These are the activations of a small neural network, seen along a few directions. Each row is one input.
Each table varies a few parts of the input and shows all the possible inputs, shuffled.
Descriptions start from the smaller parts, as in this example, which fits no table here: one of 6 places along a line, together with either a single point or one of 9 places along a line or (one of 2 separate values, together with one of 5 places around a ring).
Shared parts are said once, and a part with two or three values counts as separate values.

Rows:
row 1: [ -9 -13  34  25  19  -7 -26  -7 -11 -19 -14]
row 2: [  5  16 -11  -8  -9  28 -12 -14   0  13   6]
row 3: [-32 -15 -17  21  19 -26  17  -8   9 -35 -28]
row 4: [-17   0  16  20 -19 -32  19   5  27 -22   6]
row 5: [-11  12 -36 -13  10  22 -12   2  14  -2  17]
row 6: [ 15   1  -8 -18 -11   3  17 -10   6  25  10]
row 7: [  8  -8  -8 -15   8  18  -3   0 -20  25 -12]
row 8: [ 26  10   1 -18 -23  -1  15 -12  -8  28   5]
row 9: [  0   0 -13 -18   4   9  24  23  -7  19   3]
row 10: [  7 -16  38  25   1 -16 -13  30  16 -27  21]
row 11: [-30  -1   1  31   6 -23  25  -1  -8 -27 -28]
row 12: [  8 -21  19  19  19 -21 -19  28  36 -33  17]
row 13: [ 17   0   1 -17  -3  11  -5  -4 -37  28 -13]
row 14: [ -5   8 -34 -19   0  15   3   0  27  -2  20]
row 15: [-24  -4  29  27  23  -7 -18  15 -13 -30  -6]
row 16: [-11  21 -17  -6  -7  28  -5   6  -5   4  18]
row 17: [ -2 -14 -32 -27  16   6  15  16  11  12   3]
row 18: [ 12  15  -9 -14 -17  19   3 -15  12  14   8]
row 19: [ 14  -9  -7 -21   2   6  15  -2  -8  29  -3]
row 20: [ 23  -4   2 -23 -12   2  13  -7 -24  31  -5]
row 21: [-26 -18  10  19  37 -10 -25   8   4 -37  -5]
row 22: [ -4  20 -15 -11 -16  21  11   7  11   4  18]
row 23: [-15  -6   7  26   5 -25  17 -24  -7 -17 -37]
row 24: [ 21  21   1 -16 -30  14   1 -20  -3  16   6]
row 25: [  0  -2 -33 -23   7   0  17   8  24   9  17]
row 26: [-13  10 -15  -5   3  33  -9  14 -17   6   3]
row 27: [  6  -1  30  17 -31 -43   8 -25   9  -6   1]
row 28: [ -8  -8  17  25 -13 -27  14 -31 -23 -15 -37]
row 29: [-16  -5  -3  12   2 -40  12   0  44 -28   6]
row 30: [ 23 -17  43  26   4 -21 -21  10  17 -14  14]
row 31: [ -6  -8 -33 -19  27  15  -2  21   0   9  -7]
row 32: [-10   7 -34 -12  24  25 -16  11   3   0   0]
row 33: [ 11  13   0  -9  -8  23 -19 -13 -33  20  -7]
row 34: [  2  10 -13 -17  -9   6  25  15   8  13  14]
row 35: [ 14  25  -2 -10 -19  21 -14 -18 -17  16   3]
row 36: [  4   8  -8  -8   3  31 -17  -6 -13  15 -10]
row 37: [ 32 -13  52  24 -10 -26 -23   5   2 -12  11]
row 38: [ -7   0 -14 -12  11  17   5  23 -22  16  -2]
row 39: [ -2  -9  43  23   7 -15 -29 -14 -30 -15 -12]
row 40: [ -2  -5  22  17 -20 -34  10 -18  28 -12  -3]
- The inputs of row 24 and row 22 match in every part but one. If row 37 is changed in the same way as row 24 into row 22, which row does it become? => row 10
- The inputs of row 19 and row 17 match in every part but one. If row 2 is changed in the same way as row 19 into row 17, which row does it become? => row 5
- What do these inputs look like to the network? => one of 4 places along a line, together with either one of 4 separate values or one of 6 places around a ring
- Change only the choice among 4 separate values in row 12. List by row number the other rows that result. => row 3, row 21, row 29
- Start at row 16 and move only the place on the ring of 6, one step at a time. The first step leads to row 22. Which rows follow, in order? => row 34, row 9, row 38, row 26

Rows:
row 41: [ -1   9 -25 -15  29  21 -11  14   9  -4  -2]
row 42: [  4  19  15 -12 -17  20 -20 -13 -18  21  -7]
row 43: [-17  -1 -10  20  23   5  -3   7   1 -18  13]
row 44: [-16  -5 -15  17   1  -8   7  11  19 -13  23]
row 45: [-12  -2  28  20   4 -34 -10 -12  -5 -22 -27]
row 46: [ -5  -4  27  17  -6 -45   3 -11  13 -18 -12]
row 47: [ 18   2  16 -18 -23   9 -13   1  -4  25  11]
row 48: [ 31 -10  24   1 -11 -13  -7 -11  -3  -5   7]
row 49: [ 10  10 -11 -26 -11  22  -2  11 -31  19 -10]
row 50: [  6   7 -26 -17  18   9   2  15  27   0  12]
row 51: [-16 -15  18  29   0 -23  14   7  21 -24   3]
row 52: [ 16 -15  14  24 -13   1  -8 -17 -21   2  -9]
row 53: [-11  -4 -29 -35   5  23  -1   2 -11  15  -9]
row 54: [ 16  26 -11 -24 -15  11  20  -3  -8  22   5]
row 55: [-23 -13  20  32  11 -12   1   5   3 -28 -11]
row 56: [ -2  -5 -34 -14   4  16  29  -5   6  27  13]
- The inputs of row 50 and row 41 match in every part but one. If row 46 is changed in the same way as row 50 into row 41, which row does it become? => row 45
- What do these inputs look like to the network? => one of 2 separate values, together with one of 8 places around a ring
- Change only the choice among 2 separate values in row 55. List by row number the other rows that result. => row 51
- Change only the choice among 2 separate values in row 56. List by row number the other rows that result. => row 53

Rows:
row 57: [-16   2  -3   8   5 -15  -4   9  16 -23   4]
row 58: [-13  -3  -9   9   6 -18   7  13  17 -23   7]
row 59: [  2   6  25   9 -13   2  -7  -1   3  -3   5]
row 60: [-21   3   4  11   7   7  -4   3   8 -16  -2]
row 61: [  3   4   5   7  -2  10 -10 -18  -7  -5  -2]
row 62: [  1  -4  -3  -6  -3 -14   5 -19   0   6 -15]
row 63: [  5  -4  11  -2 -14 -22  12  -1   3   2   4]
row 64: [  6  -7   1  -3  14   1  -2   3 -17   5  -7]
row 65: [  5  -6  14  -5 -13  -8  15 -10  -6  11  -5]
row 66: [ 10   1  16  13 -13 -19   8  10  17  -8   9]
row 67: [  6  -1   0   6  -4 -24  -2  -4  21 -19   0]
row 68: [ -3  -2   6  16  -6 -13  -9  -9  17 -11   3]
row 69: [-21   6  -4   1   9   5  -8   0 -10  -6  -3]
row 70: [  8   6   7  -6 -13 -10   6  -5 -18  10  -8]
row 71: [-19  -1 -13   4   2   2  10   0 -13   0 -15]
row 72: [  4  -6   0   7  -7 -11  12 -11  13  -8 -10]
row 73: [  3  -8   5   9  11  14 -12   8 -19   5  -7]
row 74: [  2 -15   4  -6  12  -7  -2   3  -6   6 -10]
row 75: [ 17  22 -26 -42 -18  26   6   6  -2  40  18]
row 76: [  0   3  11  11  -2   4 -10 -13   9 -10   0]
row 77: [  7   7  21  12 -13 -16  -3   7  16  -8   7]
row 78: [ 14  23 -39 -32  -6  33   6  -6   7  38  10]
row 79: [ 15  11  12   0 -10   1   0   1 -19   3  -2]
row 80: [-16   1 -12   6   6   8   0   0 -18  -3  -6]
row 81: [-18 -11  -9   5   6  -9  21   0   6  -9   3]
row 82: [  2  -7  12   3  12  16 -19   5 -13  -5  -1]
row 83: [  3 -20   7   4  13  -4   9   4   4  -5   5]
row 84: [-18  -3  -6   0   9  -5  18   0   1   2 -14]
row 85: [  8   3  -4   5  -5   5  -7 -14 -14  -2 -11]
row 86: [  6 -14   6   7  10 -16 -10  18  15 -15   6]
row 87: [ -5  21 -47 -39   5  34  13  10   2  28  15]
row 88: [  5   3  18   4 -14   7  -8  -3 -16   2   7]
row 89: [ 18   5 -33 -36   5  43  -1  15  -1  30  18]
row 90: [ -5 -10  18  10  13   9 -19   5   2  -3   4]
row 91: [  4   4  -6   2  -4  -6   3 -14 -10   7 -16]
row 92: [  1  -8  13   9  15 -10 -15   9  12 -12  10]
- The inputs of row 84 and row 65 match in every part but one. If row 58 is changed in the same way as row 84 into row 65, which row does it become? => row 66
- What do these inputs look like to the network? => one of 4 separate values, together with either a single point or one of 8 places around a ring
- Change only the place on the ring of 8 in row 91. List by row number the other rows that result. => row 61, row 62, row 67, row 68, row 72, row 76, row 85
- Change only the place on the ring of 8 in row 73. List by row number the other rows that result. => row 64, row 74, row 82, row 83, row 86, row 90, row 92
- Change only the choice among 4 separate values in row 78. List by row number the other rows that result. => row 75, row 87, row 89

Rows:
row 93: [  6  12 -41 -28  -7  11  15  13  22  20   8]
row 94: [ -8  -8  23  31   3 -17  -9  -9   2 -29  -3]
row 95: [ -1 -16  20  28   2 -19  -3 -10  -2 -35  -6]
row 96: [-16 -17 -13  15  27  -3  -1   9   9 -24 -13]
row 97: [ 25  18   7 -20 -22  36 -10 -23 -42  45  -8]
row 98: [ 10  -7  50  21 -22 -32   2 -22   1  -6   7]
row 99: [  3  11 -34 -31  -4  15  11  10  21  19  23]
row 100: [  6   3  46  18 -24 -43   2 -17   1  -5  -6]
row 101: [-17 -16  -5  11  30  -3  -9  15  10 -22  -4]
row 102: [-18   1 -31  -7  18  15   5  26  15  -1   4]
row 103: [-16  -4 -29  -9  19  18   8  19  12  -5  13]
row 104: [ 26  22   7 -29 -22  22 -11 -12 -48  43 -14]
- What do these inputs look like to the network? => one of 2 separate values, together with either a single point or one of 5 places along a line

Rows:
row 105: [-13  -4  30  34   2 -25  -8  -8   4 -28  -8]
row 106: [ 14 -12  45  21 -11 -30  -4 -13  -9  -6  -8]
row 107: [ -2  13 -27 -21  -7  28  10  -1 -13  25   0]
row 108: [ 28  13  -9 -28 -17  23   5  -6 -25  42   4]
row 109: [  9  19 -22 -19  -9  32  -7  -8 -11  24   5]
row 110: [-18 -19   9  23  19 -30   3  16  34 -37   7]
row 111: [-29 -17  11  27  30 -20 -13  12   6 -43 -12]
row 112: [  0  19 -23 -21  -5  31   1  -7  -9  22   4]
row 113: [ 30  13  -5 -28 -18  29   0  -6 -24  38   8]
row 114: [ -4  -5  32  32  -2 -22 -16 -15   3 -26  -7]
row 115: [-15   7 -43 -25  22  36  -4  17  -9   7  -2]
row 116: [  5 -13  32  20  -5 -33   0 -10  -3 -11 -15]
row 117: [ -8   1 -44 -28  25  33   1  26   7  12  10]
row 118: [ -5 -13  25  27  -1 -30   5  -7   0 -20 -17]
row 119: [-12 -11  23  32   0 -29   2  -5   0 -26 -11]
row 120: [ 18 -10  48  23 -12 -26 -10 -10 -11 -11  -4]
row 121: [  6  -6  42  28  -9 -22 -16 -11  -2 -20  -5]
row 122: [-15  -9   9  21  -2 -40  13   2  41 -35  13]
row 123: [ 18  17 -10 -24 -15  34  -7  -7 -15  30   7]
row 124: [-23 -23  10  24  33 -23  -8  21  22 -37   0]
row 125: [  7  11 -27 -25  -8  26  14  -3 -14  30  -6]
row 126: [ 18  11 -20 -32 -12  22   9  -7 -17  39  -3]
row 127: [ -6   5 -44 -28  12  24  10  23  19  13  17]
row 128: [ -2  14 -43 -32  -9  15  21   7  27  15  24]
- The inputs of row 105 and row 112 match in every part but one. If row 118 is changed in the same way as row 105 into row 112, which row does it become? => row 125
- What do these inputs look like to the network? => one of 2 separate values, together with either one of 4 places along a line or one of 8 places around a ring
